A small network was shown many inputs. Here are its activations along a few directions, one row for each input.
Each table varies a few parts of the input and shows all the possible inputs, shuffled.
Descriptions start from the smaller parts, as in this example, which fits no table here: line(6) and (point or line(11) or (values(3) and ring(8))).
Shared parts are said once, and a part with two or three values counts as separate values.
(in the rows, 128 means zero)

Other details of the inputs vary at random and push rows far along two fixed directions, the same in every table; ignore that.

Rows:
r1: [134 101 195 143 108 124 107 143 123 123 151 100]
r2: [120  85 170 116 143 103 130 131 156 146 171  90]
r3: [150 133 157  81  79 140 150  85 136 129 126  79]
r4: [144 116 174  96 131 108 153  95 120 134 150  96]
r5: [ 99 128  97 185 207  73 131 159  88  79 117 147]
r6: [153  90 170 112 143 101 140 126 114 117 187 101]
r7: [115 149 158 114  74 156 102 124 132 160 141 140]
r8: [144 179  96 106 104 180 147 101 152 150 107 136]
r9: [100 153 122  94 122 129 111 127 137 150 123 152]
r10: [ 82 153  67 182 171  74  95 161 102 124 132 205]
r11: [142 138 146 102 118 142 118 141 103 123 134 140]
r12: [148 136  40 170 150 185 121 152 103 127  71 188]
r13: [112 103 155  92 132  95 134 114 154 150 171 103]
r14: [134 116 109 160 145 160 130 137 107 139 105 178]
r15: [104 120 185 135 118  87 140 128 122 101 134  78]
r16: [132 105  68 161 185 101 106 158 137 123 134 130]
r17: [140 155  25 182 197  97 126 140  77 101 103 180]
r18: [ 97 127 107 182 158  90  89 167 119 135 130 167]
r19: [140 126  58 182 139 168 127 149 105 121  90 187]
r20: [167 155  97  80  79 197 140 120 120 146  88 139]
r21: [133 142 150 107  88 208 117 129 119 151  77 154]
r22: [124 104 153 153 169  94 120 150 124  87 119 122]
r23: [109 152  42 141 115 182 123 134 134 163  66 194]
r24: [130 160 108  43  64 184 138  97 166 182  83 117]
r25: [136 130 124  99 115 144 167 122 137 120  90  82]
r26: [123 121 116 139 132 110 160 123 127 102 105 103]
r27: [134  82 176 138 149  98 146 124 141 104 131  96]
r28: [117 123 155 109 123 132 170 112 126 132  99 109]
r29: [133  95 102 160 150 100 108 132 135 111 193 110]
r30: [113 113 131 200 173  75 112 159 107  86 112 156]
r31: [131  90 157 136 157  92 117 126 137 131 210 100]
r32: [140 140 146 111 102 136 149  94 170 133 160  89]
r33: [126 192 137  68  75 195 137  97 107 163  55 161]
r34: [116 147 189 125 101 107 125 118 153 130 177  95]
r35: [156 132 126  91  71 172 144 109 129 135 118 126]
r36: [107 156  86 145 143 152  96 146 104 143 130 190]
r37: [123 142 168 131 113  94 118 115 101 117 137 113]
r38: [120 169 158  99 101 156 129 108 146 146 133 124]
r39: [136 107  37 202 221  87  97 162 107  94 182 155]
r40: [132 154 149 115  78 146 115 134 102 138 117 154]
r41: [134 106 197 117 140  90 148 105 165 128 211  65]
r42: [147 149 110  91  79 210 157 116 145 142  27 143]
r43: [127  82 159  94 120  69 125 112 176 117 199  48]
r44: [116  96 176 118 145  94 100 147 155 127 169  87]
r45: [137 109 111 153 132 126 143 131 140  98  93 131]
Description of these inputs: line(5) and (values(4) or ring(5)).
Question: Changing only the line(5) part turns r22 into r27. The same change can be made to r38. Which row results?
Answer: r41
Question: Changing only the line(5) part turns r11 into r6. The same change can be made to r44. Which row results?
Answer: r2
Question: Change only the ring(5) part in r35. List by row number the other rows that result.
Answer: r3, r19, r26, r45
Question: Change only the values(4) part in r29. List by row number the other rows that result.
Answer: r23, r32, r43
Question: Which other rows agree with r30 in the line(5) part? List them by row number.
Answer: r1, r7, r10, r15, r18, r34, r37, r40
